Each row below holds a small network's activations on one input, seen along a few directions.
In each table, some parts of the input vary, and every possible input appears once, in random order.
Descriptions start from the smaller parts, as in this example, which fits no table here: line(6) and (point or line(9) or (values(2) and ring(8))).
Shared parts are said once, and a part with two or three values counts as separate values.

Table:
R1: [ -1  31  -2 -14  15   8 -28 -46  43 -10  15 -30   1]
R2: [ -5 -24 -33 -13   2  50   5   5  27  -6  -2 -13  -6]
R3: [ -1 -12 -17 -20   6  34 -10 -10  25 -32  15 -10   6]
R4: [  5 -21   6  23 -15  -3  22  12 -22  16 -40  23   6]
R5: [  0  26  13  25   5 -40  -1  -3 -23   9 -28   6  18]
R6: [-10   9 -15 -16  22  13 -25 -12  29 -12  13 -33  14]
R7: [ -1 -31  11   3 -32 -25  31  25 -36   3 -31   3  -6]
R8: [ 10  -4  16  18 -12 -21   7   3 -24 -11 -22  28  18]
R9: [  5   8  22   0  23   0  -4  30 -28  59  99  44 -38]
R10: [-12 -30 -31 -32 -13  31  17  16  13 -20   6 -33 -19]
R11: [  9  48  29  25  -2 -46 -16 -21  -5   4 -26  15   5]
What is each input in this table made of?
Answer: point or (values(2) and line(5))

Table:
R12: [  3  37   2   6  48   0 -56 -20  23  18  42   6  14]
R13: [ 26  16  10  19 -27  18   1 -36  35 -18 -28  33  18]
R14: [-14 -12 -12   3  27   2 -19 -11  -7 -13 -43 -25  35]
R15: [  0  26  -7 -22  -6  -9  -1   2  21   9  48 -27 -32]
R16: [  35    8   65   57   -5 -107   24   35 -117   78   25   91  -21]
R17: [  14   16   64   79  -42 -118   25   34  -88   54 -104   81   13]
R18: [-24 -30 -14 -23  56  29 -15  30 -25   6  28 -16  -1]
R19: [  0  25  -5 -10 -30 -24   9 -16  22 -22 -23 -42  -1]
R20: [ 10  37   7  -2 -36 -39  -9 -19  45 -18 -15 -31  12]
R21: [ -4  16  -9  13  35  -2 -30 -24   9 -23 -39 -14  31]
R22: [-10  -9 -10 -17 -36 -25  21   5  15 -18 -26 -49   1]
R23: [ -6 -47  -6  -9   0  58  29  30 -16  -2  33  24 -26]
R24: [-24 -33 -19  -8  31  13  -9  16 -23 -28 -47 -27  31]
R25: [-20 -23 -12 -41  -5   6  16  40 -11   3  42 -43 -35]
R26: [  7 -30 -10  10 -30  31  31 -10   2 -19 -38  16  11]
R27: [ 13   2  -1   5   3  43  12 -12  16   5  39  39 -25]
R28: [-13 -11 -12 -12  51  16 -26   6  -6  21  30 -12   2]
R29: [-23 -24 -13 -26 -34 -11  32  27  -7 -30 -30 -54   3]
R30: [ -4 -47 -15  -1 -26  44  38  13 -18 -31 -44  11   6]
R31: [  7  42   7 -21 -14 -21 -21  -9  38  17  54 -18 -20]
R32: [  5  33   6  19  27 -12 -49 -35  24 -15 -31  -9  45]
R33: [  6 -29  -3  -3  -3  47  18   3   1  13  34  26 -26]
R34: [-12  -4 -11 -34 -13  -8   7  14   7  15  46 -37 -31]
R35: [ 18  19  12   5  -5  30  -9 -24  34  12  46  47 -11]
R36: [ 19   0  -6  15 -19  28  18 -25  19 -27 -35  27   3]
R37: [ -9  22  -9  -1  54  12 -35 -12   6  12  36   0   4]
The inputs of R12 and R32 match in every part but one. If R23 is changed in the same way as R12 into R32, which row does it become?
Answer: R30
What is each input in this table made of?
Answer: values(2) and (point or (values(3) and line(4)))
Change only the values(3) part in R14. List by row number the other rows that result.
Answer: R22, R26
Change only the values(2) part in R36. List by row number the other rows that result.
Answer: R27

Table:
R38: [  8  39  32  64  14 -47 -19 -19 -35  -7 -89  54  54]
R39: [ 39  45  19  10 -41 -67  29  -4  -7  30  68  16 -46]
R40: [-41 -59 -23 -52  19  24  -8  68 -28 -10  -6 -55 -18]
R41: [ -5 -37  26 -10 -92 -28  64  42 -31   5 -21   9 -26]
R42: [ 14  32  29  14 -75 -71   7 -13  32  -8 -55 -20  18]
R43: [ 30  22  32  54  37 -39 -25   4 -55  62  27  96   1]
R44: [  5  10 -59  -9   6  67 -19 -70  87 -48 -24 -35  35]
R45: [-13 -48 -52 -28   1 118  43   1  31 -48  12  -7 -15]
R46: [-33  11  -7 -26  24 -17 -50   1  27 -14 -28 -90  56]
R47: [ 13 -61  37  43   8 -12  28  31 -85  19 -58  74   2]
R48: [-29  39 -12 -30  66   0 -41  23   4  34  69 -44 -37]
R49: [ 11   6 -21 -30  32  72  -9 -64  59 -15 105   2 -23]
The inputs of R49 and R45 match in every part but one. If R43 is changed in the same way as R49 into R45, which row does it become?
Answer: R47
What is each input in this table made of?
Answer: values(3) and line(4)
Change only the values(3) part in R39. List by row number the other rows that result.
Answer: R41, R42
